These are the activations of a small neural network, seen along a few directions. Each row is one input.
In each table, some parts of the input vary, and every possible input appears once, in random order.
A made-up example of a description, with smaller parts first: values(2) and (point or line(11) or (line(6) and ring(8))).
Shared parts are said once, and a part with two or three values counts as separate values.
(in the rows, 128 means zero)

Other details of the inputs vary at random and push rows far along two fixed directions, the same in every table; ignore that.

A family of inputs:
r1: [110  98  98 141 154 124 129 142 114 152 125 119 134 100  98 107]
r2: [110 106  94 130 166 117 135 147 111 152 115 116 139 101  98 108]
r3: [179  91  82 121 107  74  89 110 212 143  97 130 130 120 157 162]
r4: [138 128 206 126  66 154 163 107 123 126 144 162 127 167 147 137]
r5: [128 156 192 125  50 158 165 118 119 111 123 160 129 160 144 130]
r6: [ 85 155 179 125 100 143 159 133  70 168 173 141 107 133  77 115]
r7: [134 147 201 123  80 166 177 104 123 122 121 177 136 146 157 130]
r8: [162 102 129 133 117 125  91 133 152 106  85 113 147 147 168 137]
r9: [ 91 158 168 119 119 137 178 124  79 158 190 144 105 134  80 117]
r10: [115 100 110 140 162 114 102 149 108 158 145 105 124 113  97 116]
r11: [106 113  89 123 167 118 133 142 109 146 115 112 135 107  96 113]
r12: [156 142 119 132 129 131  90 135 157  83  89 117 138 134 176 137]
r13: [171  80  83 130  86  88  86 115 209 142  88 130 130 123 153 160]
r14: [163 106 117 122 127 124 114 132 154  96  82 116 151 152 167 138]
r15: [129 154 190 118  55 160 167 112 115 110 125 154 128 169 143 135]
r16: [141 154 215 123  87 157 152 106 119 126 147 167 127 158 161 140]
r17: [112 121  90 143 172 103 121 137 129 142 152 112 120  88 101 110]
r18: [171 102 127 131 138 115 107 115 169  98 121 117 138 149 173 145]
r19: [119 117  99 136 183 126 124 137 116 139 165 119 121 109 107 120]
r20: [105 125  85 126 160 116 133 145 111 138 115 108 132 103  96 110]
r21: [162 111 127 122 128 118  96 138 149 105  74 111 152 149 169 138]
r22: [114 129  97 129 178 102 103 144 111 144 154  95 116 112  97 120]
r23: [106 134  92 120 162 112 111 159  97 141 115  95 129 117  93 115]
r24: [154 123 109 131 118 117 114 128 166  90  73 120 148 127 169 130]
r25: [157 129 109 125 117 121 111 136 158  82  81 114 144 146 167 136]
r26: [ 89 166 178 126 117 130 159 137  75 170 180 145 108 122  80 111]
r27: [166 115 131 124 142 110  88 115 162 101 114 108 135 152 173 150]
r28: [114 120  95 131 175 134 130 148 106 137 139 118 129 113 104 115]
r29: [156 140 118 124 132 133  93 128 152  82  92 112 137 143 174 143]
r30: [116 113  94 127 182 110 121 134 116 142 164 104 118 120  98 124]
r31: [108 111  92 129 154 128 124 144 105 139 135 108 127 124  94 118]
r32: [111 143  97 140 176 118 102 148 114 136 154 111 116  97 106 117]
r33: [ 94 136 182 128 121 136 184 118  87 178 182 161 117 116  86 111]
r34: [136 141 173  98  20 123 174 112 146 174  89 186 133 149 128 150]
r35: [157 118 121 115 130 119  94 132 148  98  74 106 148 155 167 144]
r36: [107 142  85 134 167 131 125 153 111 124 138 115 122 105 103 113]
r37: [107 124  92 129 175 133 132 134 113 137 131 122 128 101 106 116]
r38: [161 117 119 133 146 130 110 100 173  91 118 128 135 130 180 145]
r39: [155 131 110 129 132 135 115 114 165  81  92 123 139 128 175 137]
r40: [157 136 110 123 131 139 112 122 157  74 100 117 136 147 173 143]
r41: [129 147 201 135  55 150 164 102 134 121 135 167 124 143 148 129]
r42: [137 162 202 122  70 143 166 106 129 113 151 161 120 161 151 136]
r43: [116 112 100 142 183 123 128 129 124 146 156 126 124  92 110 115]
r44: [110 134  90 145 174 120 123 133 128 134 155 122 118  83 109 112]
r45: [163  88 125 143 125 121 106 112 173 106 105 122 141 130 169 137]
r46: [160 129 115 135 138 128 111 103 174  84 118 125 132 125 179 142]
r47: [159 119 125 141 114 116  81 129 163  95 102 109 132 138 167 139]
r48: [109 129  90 123 176 136 129 142 105 130 141 115 125 119 103 121]
r49: [ 79 154 140 109  82 133 188 133  93 219 152 186 109 100  55 124]
r50: [105 136  91 128 160 110 108 167 101 142 113 100 130 108  93 110]
r51: [112 139  89 140 175 123 120 142 120 126 163 116 115 101 106 117]
r52: [107 130  83 120 161 118 130 153 103 131 124 101 128 121  93 115]
r53: [114 125  94 129 184 128 123 131 114 132 167 115 117 115 106 126]
r54: [106 115 101 129 155 123 106 150  98 148 127 103 128 120  94 118]
r55: [ 87 175 175 121 124 149 163 128  71 159 186 149 105 124  88 118]
r56: [164 105 122 130 141 113 109 102 175 100 115 119 137 135 173 144]
r57: [135 154 203 121  73 142 172  91 133 119 146 163 123 151 152 136]
r58: [109  92  51 128 121  91 114 150 140 198 113 126 122  86  68 126]
r59: [105 129  97 139 146 119 103 160 105 142 124 104 125 106  94 109]
r60: [162  98 119 133 117 131 108 127 157  97  94 117 146 150 166 138]
r61: [106 127  97 131 148 121 107 152 101 140 126 100 124 116  94 115]
r62: [126 170 193 126  69 163 174 108 126 110 121 175 130 138 156 127]
r63: [120 109 108 134 183 103 104 147 111 158 154 103 124 110  99 118]
r64: [163 127 129 127 146 129  89 113 160  92 118 118 133 145 180 151]
r65: [106 106  93 134 154 125 128 136 112 146 126 115 131 106  97 113]
r66: [ 81 151 166 126  93 151 184 126  77 162 154 154 118 119  79 106]
r67: [ 88 158 182 120 122 158 169 142  62 172 160 157 120 126  86 111]
r68: [157 108 117 139 117 121 105 109 173  93 106 115 133 132 167 139]
r69: [158  96 120 136 125 123 105 106 171 100 106 119 137 136 168 142]
r70: [158 115 112 115 128 125 113 126 153  89  83 111 147 159 166 144]
r71: [153 115 110 142 109 124 107 123 169  90  84 121 143 124 168 129]
r72: [110 108 104 133 163 116 100 143 107 151 146 101 119 119  95 122]
r73: [111 116  93 135 154 120 118 139 115 133 154 102 115 118  95 120]
r74: [135 170 195 118  81 161 168  98 124 104 157 163 118 161 156 143]
r75: [143 149 179 111  42 131 166  92 161 165 137 197 117 136 142 158]
r76: [134 137 201 120  66 156 162 101 122 120 146 158 123 173 145 142]
r77: [130 165 204 110  82 166 154 112 108 117 123 162 130 166 155 141]
r78: [ 85 151 167 133 100 145 171 135  80 160 180 149 107 126  77 110]
Description of these inputs: ring(6) and (point or (values(3) and line(4))).
Q: Changing only the ring(6) part turns r42 into r78. The same change can be made to r17. Which row results?
A: r41
Q: Changing only the ring(6) part turns r38 into r56. The same change can be made to r75. Which row results?
A: r3
Q: A walk changes only the line(4) part. It starts at r32 and steps to r55. List the rest of the walk in order.
A: r64, r16
Q: A walk changes only the ring(6) part. It starts at r63 and steps to r16. List the rest of the walk in order.
A: r67, r21, r8, r10

A family of inputs:
r79: [172 121 159 127  77 133 117 108 181  87  76 147 147 159 197 151]
r80: [ 88 158 168 120  84 143 173 137  82 174 154 161 115 127  79 116]
r81: [123  94  48 142 185  99  95 148 149 138 118 101 128  86 106 118]
r82: [ 86 145 176 116 101 150 180 130  74 173 148 159 122 132  83 115]
r83: [171 143 168 125  93 137 119 102 168  47  88 122 143 174 208 146]
r84: [ 92 150 183 123  93 135 168 133  81 179 164 157 115 129  83 116]
r85: [ 85 156 189 135 121 168 165 123  66 141 189 146 109 135  95 111]
r86: [184 135 171 120 105 144 118 106 172  57 106 138 142 186 214 160]
r87: [129 109  57 145 211 119  96 157 117 110 127  78 138  96 117 105]
r88: [ 92 153 162 116  90 144 185 119  89 176 165 164 113 123  81 121]
r89: [121 131  59 136 220 114  81 149 124 114 132  86 126  93 121 119]
r90: [ 90 157 163 122  83 142 179 130  91 175 162 165 110 120  80 118]
r91: [132  92  53 136 190  91  90 138 145 145 134  91 127  94 107 124]
r92: [176 126 151 116  71 137 113 109 171  87  74 136 145 170 193 157]
r93: [178 116 153 123  83 133 127  90 190  86  85 149 145 156 202 156]
r94: [127  94  62 132 186  97  84 151 128 144 121  83 130 106 103 122]
r95: [130  97  55 141 183  90  86 147 147 144 132  93 124  91 106 121]
Q: What do these inputs look like to the network?
A: values(5) or (values(3) and line(4))
Q: Change only the values(3) part in r81. List by row number the other rows that result.
A: r90, r95

A family of inputs:
r96: [ 88 109  60 130 204 119 114 167  82 149 135  85 130 101  65  97]
r97: [128 137 130 134 108 143 154 116 142 120 127 149 129 120 137 128]
r98: [107 186 230 113  48 163 198 112  83 147 139 184 124 151 124 123]
r99: [122 138 139 124 105 142 132 136 114 120  91 137 141 133 134 121]
r100: [159 115 106 130 144 131 111 109 163  91 120 118 134 138 165 140]
r101: [ 92 111  74 139 221 112 114 146  96 147 168  91 117  89  77 107]
r102: [162 109 107 118 109 114  94 130 164 122  84 118 138 138 153 150]
r103: [129 143 136 132 114 144 135 119 133 107 142 135 118 130 140 130]
r104: [ 69 169 227 118  49 150 200 125  52 206 193 179 103 146  57 118]
r105: [127 148 140 125 119 131 132 116 132 119 121 140 130 122 142 130]
r106: [152 133 119 130 127 124 106 131 147  84 106 108 132 141 161 134]
r107: [153 130 134 137 139 122  94 116 157  89 132 113 129 142 167 141]
r108: [156 131 135 137 134 120  95 127 149  91 119 107 132 148 165 136]
r109: [121 122 155 126 126 148 137 132 109 112 114 123 139 148 135 122]
r110: [138 129 154 134 106 120 124 117 146 135 144 141 118 137 136 136]
r111: [ 63 186 217 118  71 166 232 118  54 178 186 191 111 125  68 107]
r112: [162 114 131 137 144 122 101 110 162  96 125 120 137 130 175 138]
r113: [141 123 150 138 123 143 135 110 137 123 151 146 127 125 148 131]
r114: [136 109 145 125 102 125 132 118 134 139 117 130 130 145 132 141]
r115: [140 108 150 128  90 123 129 120 138 149 125 142 134 136 135 140]
r116: [ 72 168 218 109  67 153 221 118  63 205 194 204 104 134  64 119]
r117: [132 131 157 126 134 136 138 123 117 113 132 121 131 143 141 126]
r118: [ 94 116  51 136 208 116 117 152 103 161 169 109 114  85  72 113]
r119: [122 139 140 126 107 146 132 140 109 105 110 125 130 144 129 121]
r120: [157 122 116 124 145 121 109 124 148  90 107 105 141 147 162 133]
r121: [106  93  74 143 188  98 113 146 120 178 164 115 118  77  75 111]
r122: [134 130 137 124  98 120 135 115 152 144 111 152 128 118 136 132]
r123: [136 144 138 125 126 147 129 122 132 120 132 138 123 132 142 138]
r124: [ 93 130  66 129 213 112 105 161  94 155 158  93 116  86  72 112]
r125: [160 134 149 119 102 145 106 132 146  83  70 124 149 164 181 144]
r126: [ 96 120  71 148 200 116 104 149 104 152 180 100 109  89  75 109]
r127: [129 123 158 131 117 144 131 131 115 122 119 131 139 139 140 119]
r128: [155 112 107 125  96 111  98 127 165 111  94 112 131 140 152 143]
r129: [154 107 102 126  93 110 114 124 176 123  79 124 143 129 150 141]
r130: [156 117 114 130 112 111 105 120 175 105 109 122 126 131 159 140]
r131: [ 91 123  59 131 214 106 112 154  98 157 167  99 116  89  74 112]
r132: [133 151 149 119 126 136 128 137 115 119 120 125 131 141 138 132]
r133: [148 134 120 130 131 125 105 120 155  81 119 112 129 135 164 138]
r134: [ 90 122  52 140 195 116 115 149 109 162 149 109 117  70  73 105]
r135: [159 102 101 120 109 109 102 124 166 123  95 127 140 141 154 151]
r136: [130 127 135 128  95 122 152 118 155 141 116 153 130 119 130 130]
r137: [141 131 140 120 111 125 128 123 145 140 120 144 123 130 135 140]
r138: [139 131 160 132 125 133 132 123 123 123 137 130 132 135 145 123]
r139: [ 86 112  54 138 181 119 128 171  92 151 119 101 132  86  65  96]
r140: [ 95 105  50 130 163  95 106 156 113 186 120 104 124  79  64 110]
r141: [139 114 134 118  98 122 134 118 134 139 116 133 133 146 126 139]
r142: [132 137 143 121 136 133 137 111 126 110 142 127 128 140 139 131]
r143: [130 141 137 128 109 133 153 129 127 118 113 138 135 129 133 124]
r144: [160 130 161 133  97 141 102 121 150  78  92 122 142 169 183 140]
r145: [148 121 111 123 135 130 102 138 144  97  85 112 144 149 162 136]
r146: [156 129 114 124 142 118 105 130 151  98 106 112 138 145 167 140]
r147: [ 92 153 198 127 107 168 194 108  78 156 186 167 108 136  99 119]
r148: [164 103 109 125 130 110 110 110 176 110 109 125 134 136 158 142]
r149: [139 113 149 129 120 124 138 110 146 133 133 139 123 134 139 136]
Q: What do these inputs look like to the network?
A: line(6) and ring(9)
Q: Changing only the line(6) part turns r107 into r108. The same change can be made to r105. Which row results?
A: r98
Q: Changing only the line(6) part turns r137 into r132. The same change can be made to r116. Which row results?
A: r146
Q: Change only the line(6) part in r129. List by row number the other rows that result.
A: r97, r111, r136, r139, r143
Q: Change only the ring(9) part in r139. List by row number the other rows that result.
A: r96, r99, r109, r119, r125, r127, r144, r145
Q: Change only the ring(9) part in r103. List by row number the other rows that result.
A: r97, r100, r113, r118, r123, r126, r134, r147
